Each row below is a small network's average activation on inputs in which a field has the value named, seen along a few directions.
Related values have similar rows: they may be neighbours, one step apart, or belong to one group.

Other fields vary at random and push rows far along one fixed direction, the same in every table; ignore that.

Field L:
l10: |  1.539 |  1.047 | -1.016 |  3.814 |  0.359 | -1.136 |  2.244 | -0.350 |  0.372 | -1.538 |  1.097 | -2.359 | -0.882 |
l7: | -2.023 |  2.378 |  0.722 | -1.116 | -1.760 | -1.016 | -1.034 | -0.419 | -0.677 |  3.208 | -0.074 | -0.683 |  0.627 |
l13: | -2.494 |  0.098 |  3.658 | -0.858 | -1.271 | -2.792 | -1.754 |  1.690 |  0.062 | -0.603 |  1.488 |  0.611 | -0.612 |
l6: |  0.647 | -2.922 | -1.183 | -2.129 |  2.954 |  6.358 | -3.236 | -1.455 | -2.150 |  0.468 | -1.216 |  1.777 |  1.103 |
l4: | -1.901 | -0.730 | -3.005 |  1.025 | -0.344 |  2.271 | -0.913 |  0.399 |  0.073 |  4.006 |  0.350 | -2.781 |  1.471 |
l11: | -1.211 |  1.091 |  3.688 |  2.478 |  1.416 | -3.776 | -1.615 | -0.206 | -1.011 | -0.830 |  1.349 |  2.691 | -0.745 |
l5: | -4.292 | -3.545 | -2.601 |  0.337 |  0.164 |  7.983 | -2.378 |  0.083 |  0.321 |  3.157 |  2.202 | -1.223 |  2.016 |
l2: |  0.213 | -0.130 |  1.847 |  4.770 |  1.047 | -4.208 | -1.748 |  2.453 |  0.153 | -1.316 |  4.092 |  2.092 | -1.828 |
l9: |  1.130 |  2.849 |  3.148 | -0.677 | -3.327 | -7.240 |  2.902 | -0.340 |  1.864 | -0.313 |  0.044 | -0.126 | -2.260 |
l8: |  3.051 |  1.630 | -1.656 | -1.690 | -0.714 | -1.577 |  2.657 | -1.298 | -1.683 | -2.481 | -1.598 |  0.000 | -0.198 |
l16: | -0.468 |  0.625 | -3.937 | -4.942 |  0.454 |  4.711 | -1.821 | -0.677 | -0.316 |  3.636 | -1.648 | -0.721 |  0.992 |
l14: |  0.623 | -0.948 |  0.017 |  4.670 |  0.627 |  0.522 |  0.333 |  1.074 |  1.348 | -2.784 | -0.311 |  0.565 |  0.352 |
l15: | -0.476 | -1.864 |  1.687 | -4.124 |  1.024 | -4.472 | -2.055 |  2.382 |  0.379 | -0.600 |  0.782 |  1.378 | -2.239 |
l12: |  2.747 |  1.588 |  0.295 | -4.056 | -2.057 | -5.535 |  3.034 |  1.247 |  1.782 | -0.362 |  0.106 |  0.416 | -1.326 |
l3: | -0.698 | -1.991 | -4.004 |  1.576 | -1.234 |  7.509 |  2.275 | -1.182 |  1.191 |  3.398 | -0.707 | -3.330 |  2.521 |
l18: |  0.346 |  0.324 | -2.198 |  0.931 |  0.004 |  6.086 |  2.041 | -3.662 | -2.007 |  0.165 | -2.779 | -0.917 |  0.579 |
l1: |  3.209 | -0.676 |  0.729 | -1.465 |  1.530 | -1.056 | -0.171 |  0.763 |  0.074 | -3.720 | -1.655 |  0.982 |  0.109 |
l17: |  0.058 |  1.177 |  3.808 |  1.457 |  1.129 | -2.632 |  1.239 | -0.502 |  0.224 | -3.492 | -1.521 |  1.630 |  0.318 |
A value of L combines one of 6 hidden first parts with one of 3 second parts; all combinations occur once.
Q: Changing only the second part turns l11 into l6. l7 has the same second part as l11; what does that change turn l7 into?
A: l16
Q: Changing only the second part turns l14 into l1. l5 has the same second part as l14; what does that change turn l5 into?
A: l15
Q: Changing only the second part turns l18 into l8. l9 has the same second part as l18; what does that change turn l9 into?
A: l12

Field D:
d6: | -1.170 |  1.120 |  0.627 | -1.670 | -0.952 | -2.223 | -0.797 |  1.013 | -0.045 |  1.164 |  1.362 |  0.480 | -0.829 |
d12: |  0.477 |  0.562 |  0.700 |  1.768 | -0.373 | -2.603 |  1.870 |  0.373 |  0.136 | -1.447 |  0.889 | -0.674 | -0.907 |
d10: | -1.911 | -0.841 |  0.343 |  0.482 |  0.697 |  1.154 | -1.825 | -0.324 | -0.891 |  1.027 |  0.600 | -0.025 | -0.268 |
d3: | -1.370 | -2.241 | -1.050 | -1.240 | -0.362 |  4.254 | -1.922 |  0.000 | -0.084 |  1.954 |  0.181 | -0.349 |  1.315 |
d7: |  0.136 | -1.652 | -3.138 | -0.026 |  0.115 |  8.767 |  0.844 | -2.926 |  0.018 |  0.613 | -2.338 | -0.947 |  1.595 |
d8: | -0.430 |  0.908 |  3.757 |  1.273 |  0.750 | -6.838 | -0.177 |  1.871 |  1.006 | -1.018 |  1.953 |  1.560 | -1.341 |
d9: |  1.901 |  1.976 |  2.438 | -2.233 | -0.880 | -9.374 |  1.490 |  1.875 |  0.661 | -1.807 |  0.911 |  1.209 | -2.576 |
d11: | -0.179 | -0.571 | -3.158 | -0.987 | -0.390 |  7.653 |  0.710 | -2.930 | -0.870 |  0.556 | -3.770 | -0.980 |  2.767 |
d4: |  0.064 | -1.362 | -1.238 |  2.250 |  1.007 |  3.058 | -0.405 |  0.070 | -0.319 | -0.134 | -0.229 |  0.240 |  0.830 |
d2: |  0.188 |  0.140 | -0.392 |  2.262 | -0.170 |  1.346 | -0.136 | -0.985 |  0.038 | -0.250 |  0.025 |  0.115 |  0.661 |
d5: |  2.030 |  1.087 | -0.614 | -1.643 | -0.093 | -0.559 |  1.284 | -0.461 | -0.515 |  0.147 | -0.668 | -0.085 |  0.069 |
d1: |  0.120 |  1.025 |  0.324 | -1.692 | -0.381 | -3.560 |  0.058 |  1.271 |  0.923 |  1.004 |  0.187 | -1.020 | -0.744 |
d13: |  0.143 | -0.152 |  1.402 |  1.455 |  1.032 | -1.075 | -0.995 |  1.152 | -0.057 | -1.810 |  0.896 |  0.476 | -0.570 |
D is arranged as a ring.
Q: Going along D from d10 by way of its neighbour d3, in what order are d12, d7, d2, d1 met?
A: d1, d7, d12, d2
Q: Which values are neighbours of d5? Give them in the order they are listed.
A: d9, d11
Q: What is the length, in steps, of the shortest route from d8 to d4?
A: 2

Field Z:
z12: |  0.484 |  0.815 |  1.038 |  1.673 |  0.530 | -1.152 |  0.051 |  0.276 | -0.126 | -1.383 | -0.196 |  0.446 |  0.285 |
z7: |  1.621 |  1.402 |  1.619 | -1.870 | -0.396 | -6.268 |  1.274 |  1.433 |  0.047 | -0.503 |  0.545 | -0.384 | -1.641 |
z3: |  0.809 | -0.145 | -2.002 |  0.708 | -0.539 |  2.494 |  1.364 | -1.122 |  0.004 | -0.073 | -1.185 | -0.642 |  0.761 |
z1: | -1.500 | -2.732 | -2.231 |  0.597 |  1.351 |  6.889 | -2.076 | -1.134 | -0.286 |  1.446 | -0.297 |  0.360 |  1.851 |
z13: | -1.278 |  0.137 | -1.427 | -2.119 | -0.489 |  2.747 | -0.012 | -1.031 | -0.204 |  2.041 | -0.754 | -0.465 |  0.939 |
z9: | -1.323 | -0.665 | -1.023 | -0.524 | -0.005 |  2.021 | -1.652 |  0.281 |  0.224 |  2.129 |  0.806 | -0.449 |  0.472 |
z10: |  0.114 |  0.446 |  1.532 |  2.436 |  0.913 | -3.360 |  0.009 |  0.997 |  0.043 | -2.014 |  0.965 |  0.366 | -1.155 |
z8: | -0.572 | -0.134 | -0.038 | -1.814 | -0.157 |  0.008 | -1.260 |  0.621 | -0.365 |  1.124 |  0.213 |  0.467 | -0.355 |
z2: |  1.259 |  0.645 | -0.669 | -1.993 | -0.818 | -0.565 |  1.057 | -0.433 |  0.114 | -0.800 | -0.764 |  0.030 | -0.218 |
z4: |  1.915 |  2.110 |  3.530 |  1.565 | -0.287 | -7.708 |  1.752 |  0.665 |  0.051 | -2.178 |  1.137 |  1.041 | -2.460 |
z5: | -1.059 | -1.442 | -0.798 |  1.947 |  0.428 |  3.971 | -0.547 | -0.083 |  0.016 |  0.179 |  0.622 | -0.258 |  1.047 |
z11: |  1.096 |  0.345 | -0.770 | -0.799 | -0.414 |  1.477 |  1.535 | -1.117 |  0.572 | -0.315 | -2.046 | -0.618 |  0.447 |
z6: | -1.566 | -0.783 |  1.239 |  0.193 | -0.115 | -0.553 | -1.495 |  0.646 | -0.088 |  0.345 |  0.954 |  0.106 |  0.024 |
Z is arranged as a ring.
Q: Going along Z from z10 by way of its neighbour z5, in what order are z7, z3, z13, z11 met?
A: z13, z7, z11, z3
Q: Which values are neighbours of z9? Give them in the order they are listed.
A: z8, z6
Q: What is the length, in steps, of the shortest route from z12 to z2?
A: 4
